A small network was shown many inputs. Here are its activations along a few directions, one row for each input.
In each table, some parts of the input vary, and every possible input appears once, in random order.
Descriptions start from the smaller parts, as in this example, which fits no table here: ring(8) and (point or line(9) or (values(3) and line(6))).
Shared parts are said once, and a part with two or three values counts as separate values.
(in the rows, 128 means zero)

Other details of the inputs vary at random and push rows far along three fixed directions, the same in every table; ignore that.

A family of inputs:
x1: [129 136  27  95 164 136 129 148  90 105 152]
x2: [164  85 118 109 151 176 176  68 180 140 124]
x3: [ 91 135 124  96 182 117 117 164 140 101 124]
x4: [ 96 177 140 107 165 105 129 153  93 143 128]
x5: [125 125 175 154 178  96 100 150 151 153  64]
x6: [129 122 177 156 179  98 106 153 149 152  63]
x7: [ 96 139 215 132  93 111  76 164 110 164  99]
x8: [179 126 112 164 148 156 167  51 153 152 112]
x9: [ 94 179 138 104 164 103 123 147  91 141 126]
x10: [157  88 114 109 149 174 172  62 182 139 121]
x11: [126 100 130 111 137 137 197  37 171 157 143]
x12: [135 108 148 183  55 108  73 224  81 108 130]
x13: [165 128 117 125 147 198 155  53 148 154 115]
x14: [141 158 203 103 161 152 102 162 153 133  81]
x15: [107 128 180 115 176 134  83 146 146 152  67]
x16: [136 179  51  85 144 145 127 136 102  78 171]
x17: [137 166  47  92 140 111 155 146  68 131 166]
x18: [135 100 123 103 133 131 185  40 174 162 137]
x19: [115 173 124 151 182 100 111 150 108 112 112]
x20: [106 147 120  92 169  87 123 161 104 157 111]
x21: [125 129  31  78 156 121 132 147 119  88 165]
x22: [130  44 142 197  29 135 137 101 157 108 155]
x23: [163  92 114 124 157 187 168  61 152 156 114]
x24: [117  50 143 178  29 191 118  95 123 123 152]
x25: [135 109 121 119 139 143 177  33 147 178 127]
x26: [ 84 126 205 106 159  91 131 143 161 157  99]
x27: [159 133 126 119 132 159 180  46 137 182 126]
x28: [ 99 146 113 101 184 122  92 154 114 122 107]
x29: [ 90 140 174 133  32 106  90 213  84 106 163]
x30: [129 139  26 136 166  91 134 133  95  98 155]
x31: [101 133 189 107 161  95 106 140 136 181  78]
x32: [134  94 119 115 149 172 166  37 185 130 131]
x33: [131 132  29 119 161  80 143 140 122  81 164]
x34: [131 183 141  82 152 101 134 166 115 136 124]
x35: [107 131  40  90 159 127 143 138 115  77 174]
x36: [119 114  69 192  37 117 103 191  57  72 192]
x37: [107  88  57 184  41  97  93 183  67  74 185]
x38: [157 159 198 143 165 112 114 160 158 131  80]
x39: [109 120 196  93 156  88 127 154 161 168  85]
x40: [151 142 137 121 139 200 168  37 167 124 136]
x41: [129 182 132  87 164 136  99 161 130 108 117]
x42: [102 130 185 167 183  98 109 144 146 140  75]
x43: [100  73 221 153  35 106  74 214 100 164 108]
x44: [146 164 195 141 160 107 104 151 162 131  78]
x45: [135 166  36  97 155 147 122 141  83 101 158]
x46: [134 169  37 141 160 108 134 129  85  89 161]
x47: [152  93 154 196  15 155 124  93 141 103 157]
x48: [105 139 124  76 162  73 127 159 135 141 123]
x49: [104 120 187 150 177  86 117 148 174 126  85]
x50: [126 118 206 140 104 158  70 188 118 141  87]
x51: [102 176 217 106 148 110 119 136 143 148  99]
x52: [116 132  34  80 157 122 132 140 117  83 168]
x53: [112 185 139  94 166 137 100 150 127  97 123]
x54: [130 109  77 135  14 119 114 205  39 114 197]
x55: [163 147 137 104 121 155 182  44 158 162 137]
x56: [107 122 195  92 157  87 122 149 165 169  85]
x57: [151  92 156 201  18 159 133  96 140 102 159]
x58: [101 147  43  93 148  96 148 128  76 119 173]
x59: [143 166 195 141 159 104  98 146 163 130  79]
x60: [154 136 126 118 131 157 176  40 138 181 128]
x61: [124 141 106 138 186  82 106 156 123 127  99]
x62: [144 132 122 132 148 198 153  33 146 142 124]
x63: [178  84 113 148 155 135 188  66 186 140 120]
x64: [177  84 150 193  15 161 133 113 142 114 148]
x65: [104 176 216 103 146 108 112 133 144 149  97]
x66: [151 164  31 137 159 106 133 138  89 100 154]
x67: [151  91 157 203  18 161 138 103 141 104 162]
x68: [151 178  45 123 147 104 139 135 107  78 169]
x69: [143 164 116 143 180 101 115 164 112 126 100]
x70: [ 86  79 211 206  54 100  55 197 115 120 101]
x71: [167 110 141 134  67 201 140  81 154 125 142]
x72: [110  56 153 169  14 152 140  89 113 153 160]
x73: [178 135 130 113 137 199 169  57 168 136 124]
x74: [115  77  58 122  31 127  91 209  89  70 190]
x75: [101  85 139 143  56 132  57 228  83 109 128]
x76: [109 129 191 110 162 100 119 149 132 182  76]
x77: [101 172 130 114 181 145 105 158 104 113 117]
x78: [179 138 143 105 125 161 197  56 155 165 137]
x79: [118 166  45 108 159 154 132 130  80  91 167]
x80: [147  95 113 152 152 129 176  40 187 127 126]
x81: [138  89 163 165  15 204 127 101 137 106 166]
x82: [133 103 114 130 155 183 157  33 156 145 121]
x83: [113 175 211  99 144 106 109 136 147 155  94]
x84: [102 137  46  78 142  84 159 131 105 107 182]
x85: [157  36 137 189  27 136 138 118 159 120 143]
x86: [100 144  46 101 150 101 163 134  77 123 177]
x87: [ 90 144 121 112 188 130 108 159 111 116 113]
x88: [166 131 115 167 148 153 161  37 154 146 117]
x89: [120  66 204 196  53 102  62 217 115 134  93]
x90: [ 97 179 136 102 162 100 117 142  94 143 124]
x91: [136 153  68  99  61 112 134 173  75 102 193]
x92: [127 150 190 119 170 154  91 154 135 151  69]
x93: [150  40 133 189  25 132 127 107 162 119 146]
x94: [109 159 191 117 170 148  77 140 135 145  74]
x95: [118 131 130  76 168  78 143 173 130 143 122]
x96: [143 127  26 117 161  82 150 152 123  88 158]
Each input here is: values(3) and line(4) and line(8).
Question: Changing only the line(4) part turns x78 into x95. The same change can be made to x55. Which row results?
Answer: x48
Question: Changing only the line(4) part turns x19 into x57. The same change can be made to x69. Which row results?
Answer: x64
Question: Changing only the line(4) part turns x9 into x72. The same change can be made to x17. Which row results?
Answer: x76
Question: Change only the values(3) part in x65. List by row number the other rows that result.
Answer: x47, x53
Question: Change only the line(8) part in x35. List by row number the other rows that result.
Answer: x2, x3, x10, x21, x32, x52, x74
Question: Start at x16 and move only the line(4) part, one step at a time. The first step leads to x94. Which rows follow, in order?
Answer: x28, x52
Question: Change only the values(3) part in x51. List by row number the other rows that result.
Answer: x40, x57
Question: Start at x41 and move only the line(4) part, one step at a time. The first step leads to x45. Which rows follow, in order?
Answer: x15, x21
Question: Start at x49 and move only the line(8) part, one step at a time. The first step leads to x22. Which rows follow, in order?
Answer: x80, x33, x93, x96, x85, x63

A family of inputs:
x97: [128 101  96 139  75 111 142 142 127 108 166]
x98: [128 104  96 155  81 118 136 134 105 117 163]
x99: [114 100 176 144 107 110 116 139 138 145 107]
x100: [125 132 138 112 179 110 114 145 145 135  99]
x101: [135 182 160 108 165 115 119 138 131 124 110]
x102: [123 136  92 107 158 107 131 143 144 105 135]
x103: [123  98  94 147  80 115 136 134 106 117 161]
x104: [112 114 182 141 111 145 102 137 134 137 110]
x105: [131 114 103 116  69 139 131 134  99 122 165]
x106: [124 151 141 131 175  98 127 142 133 140  99]
x107: [120 132 137 109 179 108 115 142 142 132  98]
x108: [125  90  88 137  83 129 122 135 113 107 155]
x109: [120 152 102 112 165 132 128 139 113 115 136]
x110: [117 164 106 100 152 120 131 131 106 127 141]
x111: [129 117 174 163 108 116 113 141 134 145 101]
x112: [121 167 106 103 150 121 131 134 105 127 142]
x113: [131 114  98 141  84 152 123 138 103 108 162]
x114: [148 116 101 159  77 116 136 137 112  98 163]
x115: [182 131 108 135 151 186 193  20 169 129 137]
x116: [115 160 105  95 149 119 133 132 106 127 140]
x117: [126 123 179 151 107 152 103 142 133 137 101]
x118: [170 116  93 141 163 168 185  23 169 148 121]
x119: [111 106 181 130 107 144 106 140 137 137 106]
x120: [132 134  96 113 159  97 142 144 120 129 135]
x121: [117 134  91 115 164 112 127 135 122 114 129]
x122: [129 101  90 151  86 132 119 134 111 107 158]
x123: [114 107 178 155 110 112 114 135 136 144 109]
x124: [160  79 185 145 109 197 164  35 186 173 106]
x125: [130 156 105  89 150 120 135 140 111 133 140]
x126: [127 159  99 115 164 133 128 144 112 116 128]
x127: [167 143 110 121 149 176 192  21 154 162 131]
x128: [119 171 152 105 168 119 119 135 124 143 108]
x129: [129 113 169 160 111 131  97 141 140 135  96]
x130: [116 128 189 119  93 131 114 140 151 140 118]
x131: [139 129  97 139  60 147 127 132  91 119 165]
x132: [108 147 147 106 176 128 118 137 132 131 103]
x133: [127 146  96 128 161 100 140 138 115 124 134]
x134: [137 118 179 160 110 126  99 140 151 116 103]
x135: [133 101  89 153  84 134 119 135 111 106 156]
x136: [120  99 176 143 108 110 117 144 140 147 107]
x137: [123 140  99  97 159 130 132 144 115 117 134]
x138: [114 141 139 122 182 109 111 135 139 131 101]
x139: [111 121 187 121  97 133 108 136 130 148 112]
x140: [121 148 102  96 156 126 136 145 136 107 140]
Question: What do these inputs look like to the network?
Answer: line(4) and (values(2) or line(9))
Question: Changing only the line(4) part turns x98 into x109. The same change can be made to x103. Which row results?
Answer: x132
Question: Changing only the line(4) part turns x120 into x124. The same change can be made to x133. Which row results?
Answer: x113
Question: Which other rows agree with x116 in the line(4) part? List them by row number.
Answer: x101, x105, x110, x112, x125, x127, x128, x130, x131, x139
Question: Which other rows agree with x118 in the line(4) part? List them by row number.
Answer: x100, x102, x107, x108, x121, x122, x129, x134, x135, x138

A family of inputs:
x141: [131 142 230 150  66 146  75 179 143 116 106]
x142: [124 118 165 114 139 138 158  70 134 195 107]
x143: [143 191  53 109 183 145 134 124  76 115 145]
x144: [121  96 206 163  67 199  81 125 132 137 104]
x145: [110 121  89 129  23  94 128 174  61 114 198]
x146: [145 204  79 120 157 128 136 132  89 103 152]
x147: [176  89  60 187 101 131 195  38 144 124 164]
x148: [ 80 166 122  53 225  98 120 161 110 149 105]
x149: [138 128 177  97 127 127 173  81 174 165 122]
x150: [ 98  61 192 180 101 119  67 176 144 131  82]
x151: [167  60  53 152 109 159 183  48 174 106 162]
x152: [116 141  69 114  56 143  73 221  69  48 188]
x153: [112 152 118 136 227  68 105 171 119 137  78]
x154: [138 143 141 131 202  76 138 142 176 119  91]
x155: [122 108 167  84 136 148 155  78 176 162 118]
Question: What do these inputs look like to the network?
Answer: values(3) and ring(5)
Question: Changing only the ring(5) part turns x153 into x151. The same change can be made to x142. Which row results?
Answer: x155
Question: Change only the values(3) part in x146. List by row number the other rows that result.
Answer: x145, x147
Question: Change only the values(3) part in x150. List by row number the other rows that result.
Answer: x144, x148
